A small network was shown many inputs. Here are its activations along a few directions, one row for each input.
Each table varies a few parts of the input and shows all the possible inputs, shuffled.
Descriptions start from the smaller parts, as in this example, which fits no table here: one of 8 places around a ring, together with either a single point or one of 9 places along a line or (one of 3 separate values, together with one of 6 places along a line).
Shared parts are said once, and a part with two or three values counts as separate values.
(in the rows, 128 means zero)

Other details of the inputs vary at random and push rows far along two fixed directions, the same in every table; ignore that.

Rows:
row 1: [157 151 211  64  72 120 142 179 103  90 102 144 169  70 102 139]
row 2: [110 165 129 176 170 166 113  99 102 175 140 142 151 123 117  91]
row 3: [129 154 124 200 175 162 124 106 117 194 129 144 143 106 125 107]
row 4: [ 86  90  91 145 150 120 115 142 153 120 175  90  84 172 156 152]
row 5: [122 124 118 165 151 153 134 135 107 153 151 119 160  98 111  78]
row 6: [137 105 108  92  67  96 133 134 152  80 103 135  74 167 115 164]
row 7: [128 150 136 176 181 156 121  87 102 157 121 141 171 108 134  67]
row 8: [136 118 125 194 157 141 132 138 100 161 138 132 147  91 128 102]
row 9: [112  87 153  77 121  94 133 144 157  76 114 119 107 160 168 172]
row 10: [ 88  72 100 115 161 113 120 106 180 107 134  99  83 184 186 148]
row 11: [ 62  94  74  97 155 127 136 104 177 106 129 112  65 171 171 146]
row 12: [123 129 126 175 157 138 148 132 100 144 136 143 152  90 138  66]
row 13: [115 155 127 156 172 162 121  94 111 154 123 146 157 127 131  99]
row 14: [131 140 119 196 161 140 127 142 108 162 145 122 137  99 118 117]
row 15: [115 127 116 176 153 143 138 135  91 149 142 133 144  92 123  84]
row 16: [165 146 210  64  90 121 123 148 136  99  75 135 157  89 115 177]
row 17: [142 118 133 191 160 135 143 137 112 155 133 141 153  92 145  86]
row 18: [ 69  75  87 123 145 119 125 133 137 103 170  97  86 165 159 121]
row 19: [206 157 163  40  72  80 118 137 107 100 136 173 148  88  79 156]
row 20: [163 142 207  87  97 104 144 162 112  93  73 156 156  84 126 168]
row 21: [123 130 136 172 158 142 134 128  96 141 148 140 164 109 139  66]
row 22: [115  85 155  84 103  98 129 163 146  80 136 117 102 147 165 167]
row 23: [185 170 153  76  31  99 113 152 115 123  80 137 167 118  90 158]
row 24: [174 155  82 185 121 143 120 111 110 157 112 149 139 129 121  79]
row 25: [117  87  69 141 115 113 121 103 160 109 141 122  79 204 134 119]
row 26: [128 140 129 152 168 156 131  97 130 154 117 129 168 102 124  73]
row 27: [ 93  98 146  59 115  97 138 140 145  65 117 122 107 158 161 153]
row 28: [207 179 166  80  37 127 112 156 112 104  80 150 156 113  88 149]
row 29: [200 162 168  58  82  77 107 129  84 100 141 185 148  98  90 154]
row 30: [163 172 217  83  97 136 112 141 104 114  79 161 164 100 112 190]
row 31: [142 170 190  73  76 127 127 183 100 100 119 125 151  83  79 168]
row 32: [181 161 177  93  32 117 148 119 117  98 107 141 154 112  70 156]
row 33: [ 90 127 141  62 105 118 119 150 126  94 139 103  78 162 131 184]
row 34: [ 90  97  91 127 157 140 122 114 187 149 150  96  86 168 148 147]
row 35: [ 94 118 129  45 112 128 132 129 173  90 111 114  99 152 137 173]
row 36: [173 155  95 179 120 146 105 106 106 152 124 146 149 149 123  80]
row 37: [154 145 104 194 110 134 154  78 108 148 134 143 141 124 101  91]
row 38: [159 149 207  80  94 114 127 145 119  99  69 150 142  81 126 179]
row 39: [113 103  50 131 102  95 107 108 152 133 136 107  99 202 159 125]
row 40: [109 101 129  84 104 111 124 171 165  95 149  89  89 143 128 189]
row 41: [ 93 119 127  51 103 122 130 155 152  99 137  89  78 155 122 180]
row 42: [ 57 104  79 108 148 126 131 113 168 123 145 108  56 169 159 146]
row 43: [114 154 124 177 158 149 119 133  89 149 160 124 151 114 111  96]
row 44: [154 146 114 191 111 137 141  73 104 145 146 141 152 143 102  90]
row 45: [ 86  90  84 125 163 129 131 106 182 127 128 115  77 167 175 155]
row 46: [ 67 103  75 114 151 126 136 129 148 126 154  93  57 167 149 144]
row 47: [137 117 139 184 153 143 119 136  96 153 149 129 156 111 129 107]
row 48: [172 139 101 185 120 149 128 103 128 160 121 144 157 131  83  73]
row 49: [123  76  35  90 144  65 131  99 161 106 184 134  57 172 152 130]
row 50: [124 138 131 166 170 134 151 116 106 140 111 150 164  96 137  74]
row 51: [ 64 100  81  95 146 136 127 113 184 126 153  94  73 175 145 140]
row 52: [161 132 200  83  75 122 126 184 110 104 109 127 155  82  98 176]
row 53: [122 143 126 165 171 146 135  97 113 150 108 143 152  96 135  80]
row 54: [128 153 141 179 165 159 109 107 116 178 136 139 146 126 126 120]
row 55: [134 148 123 185 165 153 128 128 105 180 136 124 129 110 120 122]
row 56: [169 169 211  67  88 141 123 149 128 117  75 150 167  88 100 189]
row 57: [127 129 127 153 169 144 149 115 127 144 123 134 175 108 129  67]
row 58: [ 66  98  69 134 151 117 136 141 147 113 165  93  70 155 147 134]
row 59: [118  84 146  65 113  99 143 150 178  82 110 110 112 147 155 168]
row 60: [158 154  79 182 111 117 120 108 107 176 108 140 155 130 122  89]
row 61: [ 89  97  98 127 153 128 116 130 152 132 162  89  71 183 155 164]
row 62: [152 120 133 195 166 150 139 134 124 170 143 131 179  93 130  67]
row 63: [142 146 128 173 162 163 124 129 120 184 143 111 147 114 107 116]
Each input here is: one of 3 separate values, together with either a single point or one of 4 places along a line or (one of 2 separate values, together with one of 8 places around a ring).
Changing only the choice among 3 separate values turns row 26 into row 53. The same change can be made to row 1. Which row results? -> row 12
Changing only the choice among 3 separate values turns row 3 into row 34. The same change can be made to row 11. Which row results? -> row 35
Change only the place on the line of 4 in row 36. List by row number the other rows that result. -> row 25, row 39, row 44
Change only the choice among 3 separate values in row 33. List by row number the other rows that result. -> row 41, row 46
Change only the place on the line of 4 in row 48. List by row number the other rows that result. -> row 23, row 28, row 32
Change only the place on the ring of 8 in row 27. List by row number the other rows that result. -> row 2, row 7, row 13, row 18, row 21, row 33, row 43
Change only the place on the ring of 8 in row 47. List by row number the other rows that result. -> row 4, row 9, row 10, row 22, row 30, row 54, row 61

Rows:
row 64: [109 113 112 154 177 127 146 132 114 132 163 133 139 112 138  77]
row 65: [144 117  71 185 155 139 123 120 144 164 132 122 124 141 134  93]
row 66: [ 78  79  81  73  83  98 140 122 173  71 137 102  40 183 147 167]
row 67: [117  88 104 177 182 121 135 126 130 149 167 127 130 120 167  92]
row 68: [124 121  65 177 142 135 133 116 144 164 137 105 133 142 132  87]
row 69: [ 80 127 125 138 153 163 123 137 129 143 149 100 109 124 127 131]
row 70: [128  99 134  63  59  89 134 153 160  59 103 119  60 165 135 210]
row 71: [ 97  90  97 169 172 138 142 127 126 135 164 115 130 114 148  68]
row 72: [156 184 227  98 100 156 132 139  92 119  63 167 196  54  94 127]
row 73: [151 104  82 179 158 145 124 106 160 159 152 115 133 154 127  93]
row 74: [141 133  96 119 135 110 114 118 128 138 131 133 120 131 124 128]
row 75: [133 120  84 192 151 127 132  90 129 165 146 141 116 141 141 104]
row 76: [ 93  87 151  36 108  98 131 136 186  73 101 119  78 160 181 204]
row 77: [150 212 226 105 115 160 123 166  62 141 108 157 178  56  71 155]
row 78: [191 203 223 120  46 131 120 159  56 120  71 159 204  80  77 141]
row 79: [152 133  95 195 151 153 133 100 135 180 149 113 175 128 107  68]
row 80: [114 107 113  69  94  82 127 120 145  78 126 126  68 162 136 188]
row 81: [107  63 145  58  99  84 138 183 165  51 128 102  71 149 165 189]
row 82: [ 84  96 146  61 105 112 144 140 181  79  92  98 101 156 161 174]
row 83: [131 124  75 151 163 141 133  92 146 155 170 124 134 150 117  77]
row 84: [ 80 118 160  67  95 125 129 176 150  94 123  82  90 143 132 209]
row 85: [ 84  68 120  72 131 114 135 136 202  74 102 101  69 179 183 179]
row 86: [145 140 102 208 156 141 112  95 102 177 143 150 154 140 142  78]
row 87: [147 134  98 177 149 160 126  95 129 171 154 128 163 119 100  61]
row 88: [138 118  69 175 158 128 120 105 141 178 147 131 123 139 145  96]
row 89: [191 215 212 102  64 126 138 141  56 115  85 187 178  61  60 144]
row 90: [ 99 111 164  73 107 127 119 179 152  93 119  96  76 145 137 216]
row 91: [194 202 213 130  52 130 140 149  64 127  71 162 194  61  64 146]
row 92: [142 126  89 221 161 152 117 105 113 166 134 133 144 153 139  72]
row 93: [ 70  94 122  40 131 110 144 125 183  70 116 112  73 170 169 165]
row 94: [187 193 185 104  67 139 122 152  76 136  85 161 181  59  69 124]
row 95: [183 171 227 105 113 112 126 164  55 114 105 171 196  40  93 138]
row 96: [133 147  64 180 171 146 132 100 119 176 152 137 141 127 119  59]
row 97: [130  99 117  47 101  89 115 124 169  87 144 115  91 167 127 180]
row 98: [121 146  82 192 165 147 125  91 101 161 152 142 143 151 130  56]
row 99: [ 83 115 161  32 110 104 111 164 147  78 133 101  66 147 138 232]
row 100: [110 123  83 179 139 148 119 100 116 146 144 127 129 154 134  71]
row 101: [104  94 101 189 172 131 148 134 129 145 157 105 148 119 149  74]
row 102: [102 113 104 155 203 140 128  83 146 150 126 129 134 136 161  95]
row 103: [105 130 143 138 155 145 116 140 128 155 146 116 113 124 141 161]
row 104: [226 192 224  95  66 127 115 145  86 139  98 174 201  63  72 158]
row 105: [124 128  85 177 163 126 108  90 110 150 148 136 130 159 141  89]
Describe the family of inputs behind these rows. -> one of 6 places around a ring, together with either one of 3 separate values or one of 4 places along a line
Changing only the place on the ring of 6 turns row 66 into row 89. The same change can be made to row 100. Which row results? -> row 98
Change only the place on the line of 4 in row 97. List by row number the other rows that result. -> row 74, row 80, row 105

Rows:
row 106: [ 43  69 105 113 168 125 138 128 173 104 157  83  66 175 182 159]
row 107: [143 101  84 206 189 154 107 110 152 191 182 102 150 153 136  88]
row 108: [131 153 189 111 146 146 130 163 107 133 104 137 166  71 123 130]
row 109: [135  92 121  81  94  84 140 143 157  84 120 125  94 145 145 160]
row 110: [179 187 166 156  91 155 127 136  89 161 100 150 183  84  73 109]
row 111: [116 145 157 156 178 157 124 140 105 155 118 134 162  93 141 105]
row 112: [162 141 171  67  77  99 126 130 121  84  93 155 137 130 121 158]
row 113: [156 127 126 141 117 119 137 126 133 131 114 139 137 113 127 125]
row 114: [126 119 116  96  83 107 124 138 125  96 137 121 105 157 127 141]
row 115: [121  93  58 196 163 135 142  98 149 152 152 113 132 157 145  55]
row 116: [ 93  63  47  97 127  87 135 122 176  99 172  98  49 186 163 143]
row 117: [147 125 125 149 110 123 131 124 118 122 118 134 146 138 128 102]
row 118: [ 97 133 165 143 160 146 132 135 114 138 128 121 147 107 139 134]
row 119: [158 141 126 164 115 141 136 122 122 142 114 134 164 114 111  92]
row 120: [165 157 126 206 134 155 128 108  99 166 113 145 184 112 112  69]
row 121: [136 175 204 155 153 158 127 140  76 158 107 146 196  63 114 118]
row 122: [122 143 153 174 188 168 133 139 105 162 129 137 164  76 123  93]
row 123: [111 119  45 168 174 142 128  79 153 167 164 118 109 166 130  85]
row 124: [184 149 194 112  95 129  95 159 112 132 126 132 166 120 105 174]
row 125: [115  73 135  11  51  54 132 163 174  31 108 115  49 180 164 223]
row 126: [142 124 163  45  38 103 130 162 149  72  86 116 106 139 112 196]
row 127: [116 113  60 188 176 146 122  70 152 168 137 124 120 168 148  80]
row 128: [122 146 206 103 126 141 140 160 109 113 113 131 146  78 111 161]
row 129: [121  94  54 199 174 118 128  95 131 156 167 130 118 153 154  70]
row 130: [105  89 119  15  52  76 130 162 188  58 116 102  36 173 145 234]
row 131: [187 176 171 163 107 138 122 128  85 157  86 163 175  81  98 127]
row 132: [139 171 212 149 147 161 130 147  78 139 109 149 170  67 106 131]
row 133: [134 153 194 107 138 147 130 166 104 126 105 138 162  68 117 139]
row 134: [ 99  92  46 142 148 115 131 112 166 139 164 103  71 174 145 129]
row 135: [186 168 167 151  94 134 132 137  77 138 114 160 196  77  82  87]
row 136: [113 135 202  64 111 126 124 179 116  84 100 133 120 101 131 189]
row 137: [ 57  81  98 131 185 135 140 124 169 131 158  87  97 148 172 126]
row 138: [115  95 133  12  61  70 123 137 160  42 122 128  71 177 147 194]
row 139: [111 120 118  65  63 105 121 149 146  83 123 107  77 176 125 188]
row 140: [150 128 125 146 117 117 129 122 127 129 112 141 131 127 136 131]
row 141: [168 146 120 174 154 139 135  92 113 159 123 157 180 109 113  63]
row 142: [174 166 170 101  90 132 125 122 117 128  85 154 161  99  95 142]
row 143: [133 169 207 122 139 147 124 153  88 139 100 144 182  73 122 135]
row 144: [115  96  60 155 163 131 136  81 173 141 144 119 113 167 153  88]
row 145: [ 83 109 155  69 134 118 123 161 146  93 116 107 103 134 164 173]
row 146: [116 119  49 202 175 137 124  94 131 177 163 121 107 159 139  91]
row 147: [111  96  55 193 157 129 128  98 134 146 164 118 123 166 147  60]
row 148: [191 181 165 157 108 128 121 131  60 152 118 172 180  77  91 108]
row 149: [176 169 172 115  96 128 123 116 106 122  88 164 170 106 107 132]
row 150: [ 92 105 163  80 134 130 140 161 145  92 128 114  96 117 141 172]
row 151: [ 98  99  51 135 152 131 128  88 180 144 152 109  84 182 147 113]
row 152: [159 153 168 106  65 127 121 144 113 111  84 136 144 123 105 157]
row 153: [126 140 121  75  94 112 117 120 137 104 122 131  97 161 120 169]
row 154: [ 94 123 163 130 154 143 134 139 122 121 131 119 121 118 140 147]
row 155: [ 86 106 156  70 132 122 124 164 144  88 118 112  94 133 159 176]
row 156: [101 126 163 133 159 148 132 145 118 124 128 128 123 109 139 139]
row 157: [156 152 168  44  61  97 118 137 109  81 110 152 123 129 109 173]
row 158: [ 72  98  98 191 213 160 145 108 145 165 166  99 125 128 156  89]
row 159: [ 78 100  88 177 219 155 134 117 150 167 155 102 130 126 167  76]
row 160: [ 95  69  57  93 135  95 133  99 182  96 162 112  74 188 160 119]
row 161: [163 157 113 160 144 140 127  95 100 161 143 155 168 107 101  72]
row 162: [117 108  42 191 173 128 128  99 137 169 177 115 105 149 132  81]
row 163: [168 174 157  90  89 120 119 127 100 122 117 153 151 102  82 139]
row 164: [ 86  69  49 100 113 102 134 123 176  95 170  89  62 194 155 127]
row 165: [124 144 207  92 122 139 138 164 112 104 111 131 136  80 113 166]
row 166: [147 158 157  52  67 101 112 135 113  88 113 145 115 135 101 178]
row 167: [176 156 157 139 102 129 130 134 110 144  93 149 156  88 102 137]
row 168: [109 111  49 177 149 136 129 105 139 154 171 104 110 160 125  79]
row 169: [153 156 121 175 130 140 121 117 108 168 120 145 140 115 115 117]
row 170: [ 99  92  52 136 139 102 121 113 151 125 167 107  65 181 150 133]
row 171: [118 146 160 154 177 156 133 136 111 162 124 128 175  80 131  99]
row 172: [162 173 161 134  79 141 119 139  98 138  99 143 155 113  92 136]
row 173: [114 120 126  41  72 100 117 129 165  81 111 122  71 177 135 197]
row 174: [103 113  48 186 152 137 120 100 133 155 170 107 106 174 134  79]
row 175: [ 92 120 158 123 155 141 140 141 133 129 133 111 137 106 138 140]
row 176: [170 141 114 192 150 129 133 113  95 165 141 157 174  90 109  67]
row 177: [153 163 116 170 120 151 128 122 103 164 131 132 158 114  89  95]
Changing only one part turns row 170 into row 162. The same change can be made to row 166. Which row results? -> row 163
Changing only one part turns row 125 into row 109. The same change can be made to row 117. Which row results? -> row 115
Describe the family of inputs behind these rows. -> one of 2 separate values, together with either a single point or one of 11 places around a ring or (one of 3 separate values, together with one of 8 places around a ring)
Change only the place on the ring of 11 in row 111. List by row number the other rows that result. -> row 106, row 118, row 121, row 132, row 136, row 143, row 145, row 154, row 155, row 156
Change only the choice among 2 separate values in row 158. List by row number the other rows that result. -> row 106
Change only the choice among 2 separate values in row 126. List by row number the other rows that result. -> row 152
Change only the choice among 3 separate values in row 127. List by row number the other rows that result. -> row 131, row 152

Rows:
row 178: [177 170 178 128 103 131 126 139  84 135 116 159 180  80  89 116]
row 179: [159 145 115 199 159 149 127 107 108 174 132 142 172 108 115  75]
row 180: [ 63  83  66 194 228 155 138 102 161 166 167  95 116 151 180  73]
row 181: [166 166 151 158 117 147 125 114 105 151 100 150 173 107 104 108]
row 182: [148 132 149 119  97 117 134 147 114 113 115 134 140 111 116 131]
row 183: [ 82 108  92 118 136 136 114 141 152 129 157  90  72 171 141 161]
row 184: [ 87  99 156  74 134 118 136 154 154  86 121 114  93 135 157 176]
row 185: [109 114  56 191 175 142 126  77 145 164 149 123 118 168 149  75]
row 186: [143 164 209 127 139 150 129 152  90 138  98 149 186  61 111 130]
row 187: [160 156 168  81  78 112 122 140 114 108  96 150 134 112 109 166]
row 188: [141 133  92 192 168 139 125  98 115 168 145 138 148 127 127  76]
row 189: [153 190 185 144 106 154 118 151  77 158 120 138 162  81  76 152]
row 190: [124 112 143  48  68  93 134 158 139  66 121 122  97 136 125 176]
row 191: [123 111 122  73 100 102 128 137 151  92 130 119  96 150 131 162]
row 192: [134 121 110 145 134 120 127 119 121 133 144 134 130 134 133 108]
row 193: [125  99 129  84  94 100 128 145 150  89 130 117 100 151 141 160]
row 194: [ 86  68  37 147 160 120 131  97 192 133 156  94  69 197 173 116]
row 195: [146 165 211 129 140 151 131 148  87 134  99 151 180  60 113 131]
row 196: [115 102 130  57  76  86 132 155 143  67 124 120  83 150 139 176]
row 197: [142 143  83 209 180 159 129  86 120 192 145 138 158 121 119  57]
row 198: [105 106 107  70  98 108 129 122 165  91 124 112  82 175 141 162]
Describe the family of inputs behind these rows. -> either one of 2 separate values or one of 4 places along a line or (one of 3 separate values, together with one of 5 places along a line)
Change only the choice among 3 separate values in row 182. List by row number the other rows that result. -> row 190, row 196
